Here are a small network's activations along a few directions, averaged over the inputs that share one value of a field.
Related values have similar rows: they may be neighbours, one step apart, or belong to one group.
(in the rows, 500 means zero)
Strong random noise was added to every row along 3 fixed directions; ignore it. To show where, here is one row again and again, with new noise each time:
[524 365 593 530 422 404 608 465 339 589 600 437 553 547 350]
[361 429 583 386 409 418 501 534 511 440 546 459 441 547 470]
[571 358 532 531 706 565 513 476 449 534 459 559 538 370 437]
[448 571 352 338 280 503 788 512 511 816 630 444 685 831 436]
[414 424 513 388 716 594 403 545 629 386 394 591 430 359 563]


Y, 12 values:
y9: [569 524 468 694 592 493 477 454 356 515 520 571 463 469 504]
y5: [637 553 405 553 471 596 654 489 435 744 609 391 615 575 411]
y7: [437 543 456 478 359 502 527 565 606 451 564 457 422 634 625]
y1: [714 537 444 719 500 372 549 404 363 490 501 505 500 480 461]
y4: [547 440 679 513 371 341 498 425 272 568 564 440 488 476 366]
y3: [640 564 399 636 656 605 455 533 573 419 366 569 512 391 526]
y2: [347 651 426 357 362 476 420 546 619 412 407 396 501 535 626]
y10: [485 497 438 450 360 540 652 508 480 602 664 524 544 683 442]
y8: [740 308 636 857 558 416 548 304 131 567 596 593 577 458 315]
y11: [408 602 527 443 261 378 376 555 652 384 488 336 471 584 515]
y6: [394 486 584 419 435 506 487 549 538 451 512 528 483 498 487]
y12: [488 525 629 500 469 411 446 475 458 530 487 397 517 426 543]
The values of Y form a 3 by 4 grid.
Which values are neighbours of y7? Give them in the order they are listed. -> y9, y5, y3, y10
Which values are neighbours of y4? Give them in the order they are listed. -> y6, y12
How many steps from neighbour to neighbour lead from y2 to y8, at the fewest? -> 5
Each value of Y is a pair of two hidden parts, and every pair occurs once (3 first parts, 4 second parts).
y4 and y10 share the first part; y4 and y12 share the second. Which value has the first part of y12 and the second part of y10? -> y7
y5 and y9 share the first part; y5 and y11 share the second. Which value has the first part of y11 and the second part of y9? -> y1

S, 12 values:
s8: [658 433 505 525 667 529 532 411 385 509 322 338 682 259 367]
s11: [467 544 355 497 536 531 443 697 748 102 416 529 279 390 555]
s5: [587 168 885 484 862 663 133 508 468 227 281 561 410  25 350]
s9: [412 759 267 393 331 547 565 461 532 725 442 369 524 655 708]
s12: [770 836 163 654 187 323 789 414 423 906 535 477 676 971 503]
s4: [416 215 762 738 675 394 437 514 171 474 660 571 352 334 473]
s3: [468 869 455 284 507 484 476 517 619 694 399 513 615 436 560]
s6: [589 536 355 220 470 690 926 439 506 984 628 590 805 713 554]
s1: [424 330 793 633 413 515 391 527 604 405 678 398 386 563 423]
s2: [582 365 542 705 402 424 466 521 449 516 571 252 517 415 456]
s7: [231 687 176 284 564 608 598 458 730 445 439 813 570 750 770]
s10: [626 375 432 607 524 537 532 483 379 460 616 677 505 635 263]
The values of S form a 3 by 4 grid.
How many steps from neighbour to neighbour lead from s6 to s11, at the fewest? -> 4
Which values are neighbours of s7? Give them in the order they are listed. -> s4, s10
Which values are neighbours of s3? Give them in the order they are listed. -> s8, s9
Each value of S is a pair of two hidden parts, and every pair occurs once (3 first parts, 4 second parts).
s9 and s4 share the first part; s9 and s12 share the second. Which value has the first part of s12 and the second part of s4? -> s7
s2 and s1 share the first part; s2 and s8 share the second. Which value has the first part of s8 and the second part of s1? -> s5
